Each row below holds a small network's activations on one input, seen along a few directions.
In each table, some parts of the input vary, and every possible input appears once, in random order.
Descriptions start from the smaller parts, as in this example, which fits no table here: one of 6 places along a line, together with either a single point or one of 9 places along a line or (one of 3 separate values, together with one of 5 places around a ring).
Shared parts are said once, and a part with two or three values counts as separate values.

Other details of the inputs vary at random and push rows far along two fixed directions, the same in every table; ignore that.

A family of inputs:
r1: [  6   1   6   1  18   0   9   7 -12 -11  -2]
r2: [ 32  -6   7  10  22 -13  20  26 -11   2   7]
r3: [-14  -8  -7  -5 -33  12 -27  -5   8   7  12]
r4: [ 17 -14  -4   2 -15 -11 -14  44 -26   6  42]
r5: [ -3   8  -6  -6   8  19  15 -40  15  -4 -10]
r6: [-19  -1  -9  -2 -30  -4 -25  -5  13   7  -6]
r7: [  4 -13   5   6 -18  -6 -23  41 -24   8  22]
r8: [  2   7  -8   6  17  -6   9   1 -13  -8   5]
r9: [ -4  12  -7  -9  10   7  14 -26  12 -12 -13]
r10: [  0 -13   4   7 -23 -17 -25  38  -7  11   5]
r11: [ -2   4   3   5  14 -10   6   2  -7  -6 -16]
r12: [ -1   2   7 -11   5  24   7 -26  15  -1 -14]
r13: [-14  10  -9   2   6  10   6 -42   9  -1 -17]
r14: [ -5  11  -8   5  16   0  12 -24  -9  -5  -5]
r15: [ 30  -8   6   9  24  -6  19  23 -18   1  12]
r16: [-18   0  -8  -4 -32   2 -25  -3  18   7  -3]
r17: [-12   8   6  -8   5  21   6 -33   7  -9 -19]
r18: [ -6  10  -5 -15   5  11   8 -25  18 -10 -10]
r19: [ 13   6  -6   0  24  -3  20   1 -12 -11   9]
r20: [ -6  11  -7  -9   1  11  11 -34  26  -5 -19]
r21: [ 14 -13  -3  -3 -22  -6 -19  30   1  12  29]
r22: [-28  -2   7  22   8 -31  33 -13   1  29   9]
r23: [-17 -10   3   0 -32   6 -31   5  -1  11  -2]
r24: [ 32   1  -4   5  29 -15  23  17  -2  -3  12]
r25: [-10  13  -6  -5  10  17  11 -41   7 -10 -10]
r26: [-22  -2  -9  -4 -31  -6 -30   5   1   3   2]
r27: [-29   1  -9  -7 -29   4 -29  -7  -1   0   0]
r28: [-28  -5  19  20   8 -28  32  -7   0  29  -1]
r29: [ 31  -5   6   8  23 -16  20  30  -9  -1   4]
r30: [ 18   4  -6   9  22 -14  18   3   1  -5   2]
r31: [ 14 -17   8  -4 -22  -3 -20  37   0  12  18]
r32: [-13  -9   6  -6 -33  10 -27   0  15   8  -5]
r33: [-22   1  -7  -6 -31  12 -26  -9   2   4   7]
r34: [-17  -2  -6  -8 -24   7 -23   1   0  -4  11]
r35: [  2   4   4   5  19  -3   8   7 -14  -8  -5]
r36: [-12   8   5 -14   5  20   8 -27   9 -12 -21]
r37: [ 14 -11  -6   6  -8 -23 -14  47 -19   0  30]
r38: [  3   5   5  10  17  -4  13 -15   3   1 -22]
r39: [15  4 -3 -5 16  5 13 -3 -7 -4 16]
r40: [  1   6   5  -1  18   1  14  -9   3 -13 -18]
r41: [  8   4   5  10  24  -6  14   2 -21  -4  -5]
r42: [ 12   1   4  12  30 -17  14  20 -28  -7   0]
r43: [ -9   9   7 -17  11  23   9 -29  13 -13 -20]
r44: [ 21  -2   6  16  21 -14  13  19  -9   3   0]
r45: [ 17  -1   6   0  18   2  15  11 -16  -5   6]
r46: [ -9  -6  -5 -16 -28   8 -26  13   1   0  20]
r47: [-11  -7   6 -18 -31  14 -23   1  23   5  -8]
r48: [ 27  -2  -4  15  21 -18  16  16  -9   1  16]
r49: [ -9  -6  -5 -14 -29  19 -22 -10  14   8  12]
r50: [ -7   8   6 -17   7  17   8 -24  18 -11 -23]
r51: [-24  -2   3  -9 -30   7 -28   2   9   1 -12]
r52: [  6   1   5   2   8  -2   7   0   9  -3 -14]
r53: [ 12   4   5  -3  21  -2  19   3  -3 -10 -10]
r54: [ 19   0   4  14  21 -17  13  23  -7   0  -4]
r55: [  8   8  -8   9  23 -15  16   4  -8  -8   0]
r56: [-12  11  -7   4   2   3   5 -37  16   1 -20]
r57: [  3 -11  -7   8 -22  -7 -23  28 -12  12  27]
r58: [  2  -1   5   2   8  11   7 -14   3  -3 -10]
r59: [14  2 -5  2  8 -2 13 -6  7  1  4]
r60: [-12  -6   7 -19 -28  23 -22  -3   7   2   3]
r61: [ -4   3   4   4   7  11   4 -15   3   1 -14]
r62: [  1  -9  -6   8 -26 -11 -24  25  -1  13  19]
Each input here is: one of 2 separate values, together with either a single point or (one of 5 places along a line, together with one of 6 places around a ring).
Changing only the choice among 2 separate values turns r2 into r59. The same change can be made to r23. Which row results?
Answer: r13
Changing only the choice among 2 separate values turns r7 into r33. The same change can be made to r53. Which row results?
Answer: r9
Start at r13 and move only the place on the line of 5, one step at a time. The first step leads to r57. Which rows follow, in order?
Answer: r3, r5, r49
Change only the choice among 2 separate values in r43. List by row number the other rows that result.
Answer: r46
Change only the place on the line of 5 in r42. List by row number the other rows that result.
Answer: r1, r35, r36, r43

A family of inputs:
r63: [-13  10  10   9  18   0  19 -29   5   0 -28]
r64: [-12  13   1   9  20  -5  16 -30   5  -7 -28]
r65: [-16   5   6   3  -8   4   1 -22  16   9 -18]
r66: [ 15   1   3  19  28 -17  27   9  -9   7  -3]
r67: [ 17 -12   6 -11 -15  -1 -23  38 -16  -1   8]
r68: [-25   0   1 -11 -30   9 -19  -7   7   5   5]
r69: [  5   4   1 -18 -10  20  -3 -16  16 -10 -20]
r70: [ 22   5 -24   1   8   8  -2  -2 -23  -9  36]
r71: [ -3  -9  -4  12 -16 -20 -19  34 -12  10  11]
r72: [  9   0   7  19  29 -18  25  10 -17   4  -8]
r73: [  9  -2   8  13  30 -13  28   8 -20   3   1]
r74: [ 12  12   3 -15  20  17  13 -24   9 -13 -28]
r75: [-12   8   6   2  15   8  23 -29   6   2 -19]
r76: [ 20   1   6  19  27 -19  27   6  -4   8   1]
r77: [-21   6  -2   4  -5  -1  -5 -22  12   1 -20]
r78: [ 25  -3   3  -5   5   0   2  22  -9 -10  -2]
r79: [  9  -5  -3   2   6 -11  10   9  -4   4  22]
r80: [  9 -10   6   8   5 -11  11  11  -4  12  16]
r81: [  0  -8  10  16   7 -16   5  15 -14   8  -1]
r82: [ 36   5   3  -4  40   1  18  13 -10 -11  -2]
r83: [ -4   5   5 -20   1  23 -12 -15   7 -11 -22]
r84: [-17   5  -4   3  -6  -1  -3 -24  16   3 -17]
r85: [ -5   7   1   6  14   2  22 -31  17   6 -21]
r86: [-13  10   0   9  20  -5  16 -30   4  -6 -28]
r87: [ -7  -6   4 -20 -33  18 -26   1   7  -8 -14]
r88: [-23  -2  -7  -1 -30   0 -23  -6  14  10  -8]
r89: [ -7  -5   3 -15 -33  22 -26   3  13  -9  -8]
r90: [-22   3  -7  -7 -30   2 -22  -8  12   4   3]
r91: [-23  -7   4  -6 -31  10 -15  -7  11  15   0]
r92: [ -5 -17  11   7 -15 -12 -11  29 -19  13  17]
r93: [  3  18 -22  -5  20  23  11 -46 -12 -21   5]
r94: [  0  -1  -4   8   8 -17   3  12 -16  -3   9]
r95: [-11  17  -9   0  17   2  18 -30   7  -8 -17]
r96: [  4  -2   9  16   6 -15   6  17 -10   9   0]
r97: [-22  10  -4  -4  -6   3  -3 -23   6  -6 -13]
r98: [-11   5 -24 -13 -30  27 -32 -20  -7  -6  24]
r99: [-26  -4   4   1 -30   4 -19  -3   9  14 -11]
r100: [  1 -13   8   6 -17 -11 -10  30 -10  17  22]
r101: [ -3  -5   1 -19 -23  26 -28  -1  20  -4   0]
r102: [ 27   3   7   2  42   2  17  15 -16 -19  -3]
r103: [ -1  -3   1 -24 -29  20 -28   0  14   1  -8]
r104: [  3 -17   3   5 -19 -10  -9  30  -6  19  25]
r105: [  4 -16   4  12 -18 -17 -12  28  -2  19  17]
r106: [ 39   0   1   2  28   0  26  11  -1 -16   2]
r107: [  4   9   6  -6  24  22  13 -22   7 -24 -24]
r108: [ 16 -12   4  -4 -15   7 -23  38  -4  -6  18]
r109: [  1 -12  -1   0 -16 -12 -12  28 -11  10  30]
r110: [ -1  -4   0 -24 -25  23 -30   0  18   0  -3]
r111: [ 20   8  -8  11  29 -19  25   3  -5  -4  11]
r112: [ -4   9  -5   7  19  -4  19 -34  17  -2 -19]
r113: [  0   1  -7   7   8 -16   4  14 -16  -3   7]
r114: [  8   2  -1 -18 -11  20  -2 -18  21  -9 -17]
r115: [-13   6  -3  -9  -7   9   4 -27  17   2   1]
r116: [-13   6  -4   2  -7  -1  -2 -24  21   4 -14]
r117: [-17   8  -1  -9  -7  10   3 -25  13   1  -3]
r118: [-21   5   0  -8  -5   9   2 -25   8  -1  -5]
r119: [ 32  -4   1 -10   8   1   1  19  -2  -2   5]
r120: [ -4  -6   2 -16 -34  22 -24   1  17  -7  -5]
r121: [  1  -6 -10   4 -17 -16 -15  30 -10   7  24]
r122: [ 13   0   8  21  31 -19  26   8 -13   5  -5]
r123: [ -2  -3  -5   5 -16 -17 -17  30 -13   4  21]
r124: [ -5  11  -8   6  16  -3  18 -31  17  -1 -20]
r125: [  3  -7   9  10   7 -11   9  15 -13   9   9]
r126: [  0  -2  -2  14   8 -20   2  16 -14   2  -2]
r127: [ 10   2   2   8  33 -15  28   4 -21  -6   8]
r128: [ -3   2   5 -12  -8  21  -4 -15  11 -17 -21]
r129: [-19  -2 -10  -7 -30   2 -20 -11  17   5   7]
r130: [ 32   6   4  -3  39   1  15  15 -13 -13  -5]
r131: [-14   8 -13  -6  -7   4   1 -25  18   0  -5]
r132: [  4 -15   7   6 -18 -11  -9  28  -5  18  25]
r133: [ 14   8   0  20  33 -24  22   8 -12  -3  -5]
r134: [ 16 -11   4  -7  -9   7 -24  38  -6  -3  18]
r135: [-12  13   3  -3  21   5  23 -32   1  -9 -14]
r136: [ 29   5   6   2  40   4  16  16 -12 -17  -1]
r137: [  1  -6  12  10   7 -11   8  15 -17   7   7]
r138: [  1 -15   6  13 -17 -17 -13  30  -8  18  14]
r139: [ 9 -3 -6  1  6 -9 11 11 -5  5 21]
r140: [-23  -8   7  -6 -29   9 -15 -10  12  15   0]
r141: [-22   0  -3   0 -30  -1 -24  -6  14   9  -6]
r142: [ -4  -6   1 -15 -28  26 -27   0  22  -7   0]
r143: [ 19  -2   5   1  11   7  -1  23  -6 -15   4]
r144: [  0  -3  -1   3   8 -10   8  14 -18   0  13]
r145: [-11  10   9   3  17   7  23 -30   6   1 -19]
r146: [  2  11 -26 -11  -6  28  -8 -40   4 -10  19]
r147: [  3  -1  -2   3   7  -9   9  14 -14   2  14]
r148: [ -2  -7  -6   6 -15 -18 -17  30 -14   5  22]
r149: [  0 -10  -4  -1 -18 -10 -12  31 -12  10  29]
r150: [ -8  14  -8   0  18   0  19 -34  11  -7 -13]
Describe the family of inputs behind these rows.
Answer: one of 4 places along a line, together with either a single point or one of 6 places around a ring or (one of 3 separate values, together with one of 5 places around a ring)
Changing only the place on the line of 4 turns r69 into r78. The same change can be made to r149. Which row results?
Answer: r147
Changing only the place on the line of 4 turns r98 into r70. The same change can be made to r75. Which row results?
Answer: r91
Change only the place on the line of 4 in r90. List by row number the other rows that result.
Answer: r97, r111, r123

A family of inputs:
r151: [  3 -16   8   2 -13 -16 -18  47 -16  11  22]
r152: [ 24   4   5   1  32  -8  29   0  -7 -12   0]
r153: [ 31   7  -2   4  39   3  21  -3  -6 -14  -6]
r154: [ 10  10 -13   5  30 -11  28 -19 -22  -1   2]
r155: [  3  -2 -11   0 -21  -8 -20  29 -30   6  35]
r156: [ 35   6  -1   4  35  -1  20  -1  -4 -11   1]
r157: [-38  -5   5  -6 -47  12 -33 -19  24  14 -19]
r158: [ 17   2   0  20  27 -17  36  -1   2   9  -3]
r159: [  6 -15   2   1 -18 -14  -9  42  -5  18  28]
r160: [ 12   7   9   8  41 -10  30   5 -12  -6  -9]
r161: [ 21 -13   0   1 -15  -2 -28  46 -17   0  21]
r162: [-28  -5   1 -25 -49  23 -29 -18  27   3  -6]
r163: [ 16 -18  -1  -2 -21 -11  -9  46  -9   9  32]
r164: [ -1  -2 -20   7 -16 -34 -25  41 -10  -5  21]
r165: [ 10   5   8  23  37 -16  27   2 -15  -3 -19]
r166: [  9   7   9   8  44  -8  29   3 -16  -9 -16]
r167: [-17  -2  -6 -23 -45  30 -38 -20  30   3  -5]
r168: [-24  -2  -2 -20 -42  34 -45 -15  16  -6 -19]
r169: [ 12 -18   5  -2 -18 -11 -19  47 -17   1  24]
r170: [34  6 -8  4 33  3 28 -3  3 -6  3]
r171: [ 14   6   5   4  36 -10  33  -2  -1   0  -1]
r172: [ -4 -15  -8  14 -15 -11 -18  30 -19   9  46]
r173: [  6   3 -10  14  34 -14  29 -20 -14   0   8]
r174: [-13  15   5 -13  14  23  19 -46  16 -19 -36]
r175: [-36  -3   7 -20 -44  16 -33 -18  25  10  -8]
r176: [-14  13   5   4  12   5  19 -50  24   1 -34]
r177: [  6 -16   4  14 -21 -23 -14  40  -7  21  22]
r178: [-40   6  -9 -11 -45  27 -34 -27  14   0  12]
r179: [-30  17   7   1   6  17  14 -61  27  -3 -49]
r180: [-25  17   5 -17  10  32  13 -58  20 -21 -48]
Describe the family of inputs behind these rows.
Answer: either a single point or one of 5 places around a ring or (one of 4 places along a line, together with one of 6 places along a line)
Change only the place on the line of 4 in r162. List by row number the other rows that result.
Answer: r167, r171, r177

A family of inputs:
r181: [ -2   3   4  -1   7   6  16 -23  16   0 -12]
r182: [  5   4  18 -16  15  25   1  -6   1 -20 -33]
r183: [ 12   1   0  15  24 -17  16  15 -14  -2  -2]
r184: [ -2 -11   0   5 -16 -16 -20  33 -14   8  10]
r185: [ -1   6   4  -1   8   4  10 -19  15  -6 -20]
r186: [ 13  -3   2  15  22 -16  22   8 -11   5  12]
r187: [-24  -4   0  -5 -29   8 -15 -12  14  13   2]
r188: [  7   4   0  18  24 -18  18   9 -17   3   7]
r189: [ -6 -10   1  12 -16 -16 -18  27 -15  12  19]
r190: [45 -1 -5 -3 23  8 12 11 -6 -9 12]
r191: [-17  -5   2 -12 -30   9 -15  -9  18  10  -3]
r192: [  7 -11   4   2 -19 -11 -17  36  -3   7  12]
r193: [ -7  -8   0   8 -17 -18 -18  27 -17  13  19]
r194: [ -2   7   3  -5   8   3  11 -19  13  -4 -21]
r195: [ -6  14 -14  -5   9  13   6 -28 -11 -17   1]
r196: [-10   7   1   5  11   1   8 -21   6  -5 -22]
r197: [ -3   5   3  -2   7   8  17 -22  17   1 -12]
r198: [ 12  -1   1  11  23 -17  23   8 -12   7  11]
r199: [-15   1 -13 -19 -27  19 -28 -10   6  -9  11]
r200: [ -4   1  -9 -21 -26  24 -29  -7  15  -6   8]
Describe the family of inputs behind these rows.
Answer: either a single point or one of 4 places along a line or (one of 3 separate values, together with one of 5 places around a ring)
Start at r195 and move only the place on the line of 4, one step at a time. The first step leads to r199. Which rows follow, in order?
Answer: r200, r190
